Each row below holds a small network's activations on one input, seen along a few directions.
In each table, some parts of the input vary, and every possible input appears once, in random order.
A made-up example of a description, with smaller parts first: line(6) and (point or line(9) or (values(3) and ring(8))).
Shared parts are said once, and a part with two or three values counts as separate values.
In the rows, 128 means zero.

Other details of the inputs shift rows strongly along two fixed directions, in all tables alike. That doesn't count.

Table:
row 1: [160 143 115 122 126  79 162 108 139 121 126  97 140]
row 2: [119  79 201 123 184 199 128 176  60 120 159 164 137]
row 3: [135 160 171 177  60 194 113 126 147 179 131 106 115]
row 4: [ 98  56 135  95 199 110 125 132  44  47  97 149 105]
row 5: [134  80 228 127 167 162 110 193  69 136 126  92 130]
row 6: [101 176 144 186 114 181  92 133 162 177 147 135 201]
row 7: [122 115  96 106 105  96 144 114 140 171 113 105  90]
row 8: [118  98 189 139 156 177  68 180  39  91 140 146 137]
row 9: [135 124  73 117 119 116 161 131 146 116 110 165 124]
row 10: [171 183 175 166  86 181 104 111 127 165 139 104 147]
row 11: [145 134 121 127 102  93 145  86 130 111 128  94 108]
row 12: [105 120  92 112  98 101 154 120 140 168 119  98  81]
row 13: [130 111  86  96  98 123 160 114 140 113 114 156 126]
row 14: [156 156 141 135  84 211 119 142 135 167 125 166 164]
row 15: [139 123  86  83 128 110 167 109 146 136 151 177 131]
row 16: [149 146 111 151 123  85 146 101 134 113 126 103 105]
row 17: [148 148 118 147 122  77 144  94 130 117 121 111 114]
row 18: [ 88  33 137 105 182 116 160 155  65  56 108 146  97]
row 19: [ 72 149 123  97 134 110 142  98 189  94 136 115 149]
row 20: [152 102 212 164 190 165 121 177  65 110 133  84 143]
row 21: [128 153  84 110 130 107 134 106 120 106 100 170 132]
row 22: [131 119  93 107 117  91 138 113 142 179 107 115  95]
row 23: [157 127 117 104 106  95 164 100 140 115 133  80 135]
row 24: [127 126 116  94  93  88 163 135 151 142 127  90 111]
row 25: [ 99  42 137 131 219  76 136 168  71 118  98 111  64]
row 26: [110  52 142 102 228  91 159 158  70  80 138 180 108]
row 27: [143 112 116 135 107  93 130  92 152 142 104 122  93]
row 28: [166 130 115 106 118  90 156  98 140 123 128  89 140]
row 29: [ 79  48 134 144 242  79  99 143 107  57 132 135 116]
row 30: [ 83 111 226 133 206 194  80 161 121  73 151 113 134]
row 31: [125 129  92 124 127  79 144 123 140 177 105 122  95]
row 32: [120 127  89 117 139 104  90  99 187 114 150 125 141]
row 33: [148 136 106 109 121  77 153 146 157 150 117 106 116]
row 34: [135 125  84 113 119 107 160 124 141 117 107 173 130]
row 35: [132 149  72 123 114  90 112 136 125  99 132 158 122]
row 36: [112 124  88  88 111 120 182 115 142 125 158 161 118]
row 37: [110 139  81 105  91 101 121 124 115  92 139 142 117]
row 38: [105 128  67 152 159 113 119  98 191 123 139 140 117]
row 39: [144 195 130 151 103 206 102 140 118 150 118 162 158]
row 40: [116 168 150 157 104 189  74 126 168 175 155 121 201]
row 41: [130 176 160 139 101 199  64 134 182 140 164 117 172]
row 42: [135 134  77 103 136 110 173 126 150 132 152 177 123]
row 43: [154 126 116  89 112  80 146 128 152 153 116 107 124]
row 44: [138  98 223 143 187 148 108 202  71 143 117 109 134]
row 45: [149 194 137 156  89 175  77 156 113 148 144 166 164]
row 46: [136 123 114 153 116  80 136 101 152 141 101 129  93]
row 47: [133 108 117 133  97  95 137  95 150 134 108 112  89]
row 48: [146 184 175 171  67 190 121 118 125 154 149  88 135]
row 49: [101 169 129 196 124 200 104 124 171 184 143 139 178]
row 50: [138 122 106 157 116  90 137 109 157 139 105 122  86]
row 51: [125 188 138 135  75 217 109 129 112 145 127 146 154]
row 52: [ 93 129 106 103 122  98 118 104 174 105 135 113 163]
row 53: [130  91 225 149 165 177 131 168  58 101 143  69 138]
row 54: [152 181 138 140  80 185  72 145 111 150 146 159 164]
row 55: [132 140  84  94 121 117 128  97 118 108 103 162 132]
Each input here is: line(5) and (values(2) or line(4) or ring(5)).
Question: A walk changes only the line(4) part. It starts at row 45 and steps to row 21. List the rest of the walk in order.
Answer: row 34, row 26
Question: A walk changes only the line(4) part. It starts at row 42 and steps to row 9. List the rest of the walk in order.
Answer: row 39, row 35
Question: Which other rows does row 23 become when the ring(5) part takes its other values? List them by row number.
Answer: row 5, row 7, row 11, row 47

Table:
row 56: [137 120 137 117 138 130 134 139 102 113 137 134 136]
row 57: [134 110 143 132 133 120 136 141 105 138 122 111 116]
row 58: [138 108 145 136 134 125 137 134 109 133 127 116 110]
row 59: [138 118 142 133 131 121 132 141 101 132 111 114 112]
row 60: [123 123 142 121 151 130 131 136 125 106 141 125 143]
row 61: [122 111 124 137 149 132 125 139 111 133 125 151 126]
row 62: [141 127 137 119 136 129 131 139  98 107 126 139 131]
row 63: [111 119 136 138 147 126 101 130 128 109 133 126 128]
row 64: [128 116 151 145 144 119 115 121 127 120 128  99 118]
row 65: [128 122 135 122 128 138 130 130  96 106 118 140 123]
row 66: [143 222 150 178  68 240  93 137 182 216 154 144 185]
row 67: [118 109 127 129 155 134 124 141 123 136 121 150 129]
row 68: [122 113 151 139 146 125 134 130 129 127 131 108 117]
row 69: [105 117 134 130 150 134 119 138 131 116 137 133 127]
row 70: [109 116 140 123 142 140 129 128 123 105 132 126 136]
row 71: [130 108 148 123 137 122 135 142 116 142 118 112 118]
row 72: [142 115 144 137 132 125 134 135 106 126 116 120 106]
row 73: [128 152  60 104  88  59 167  85 192 144 123 106 116]
row 74: [113 117 130 147 158 126 104 128 131 118 125 134 135]
row 75: [130 150  49  81  76  81 166  80 182 127 122 138 124]
row 76: [126 119 124 139 147 131 123 138 106 126 114 155 122]
row 77: [159 219 154 156  37 241 104 132 149 199 152 138 179]
row 78: [128 125 143 128 147 122 112 128 122  98 137 119 146]
row 79: [124 118 149 141 143 114 113 128 123 125 122  94 124]
row 80: [114 119 141 131 139 132 111 120 121  98 128 120 138]
row 81: [129 153  41  97  80  75 156  90 177 135 131 146 113]
row 82: [134 106 150 127 139 126 136 135 120 136 124 117 112]
row 83: [125 149  45  89  85  77 155  92 188 138 127 146 115]
row 84: [124 122 130 129 135 132 120 140 103 116 123 147 115]
row 85: [134 117 140 109 143 132 133 141 114 115 133 134 138]
Question: Changing only one part turns row 63 into row 83. The same change can be made to row 79. Which row results?
Answer: row 71
Question: What is each input in this table made of?
Answer: line(5) and (values(2) or line(4))
Question: Which other rows does row 68 become when the values(2) part takes its other values? List them by row number.
Answer: row 73
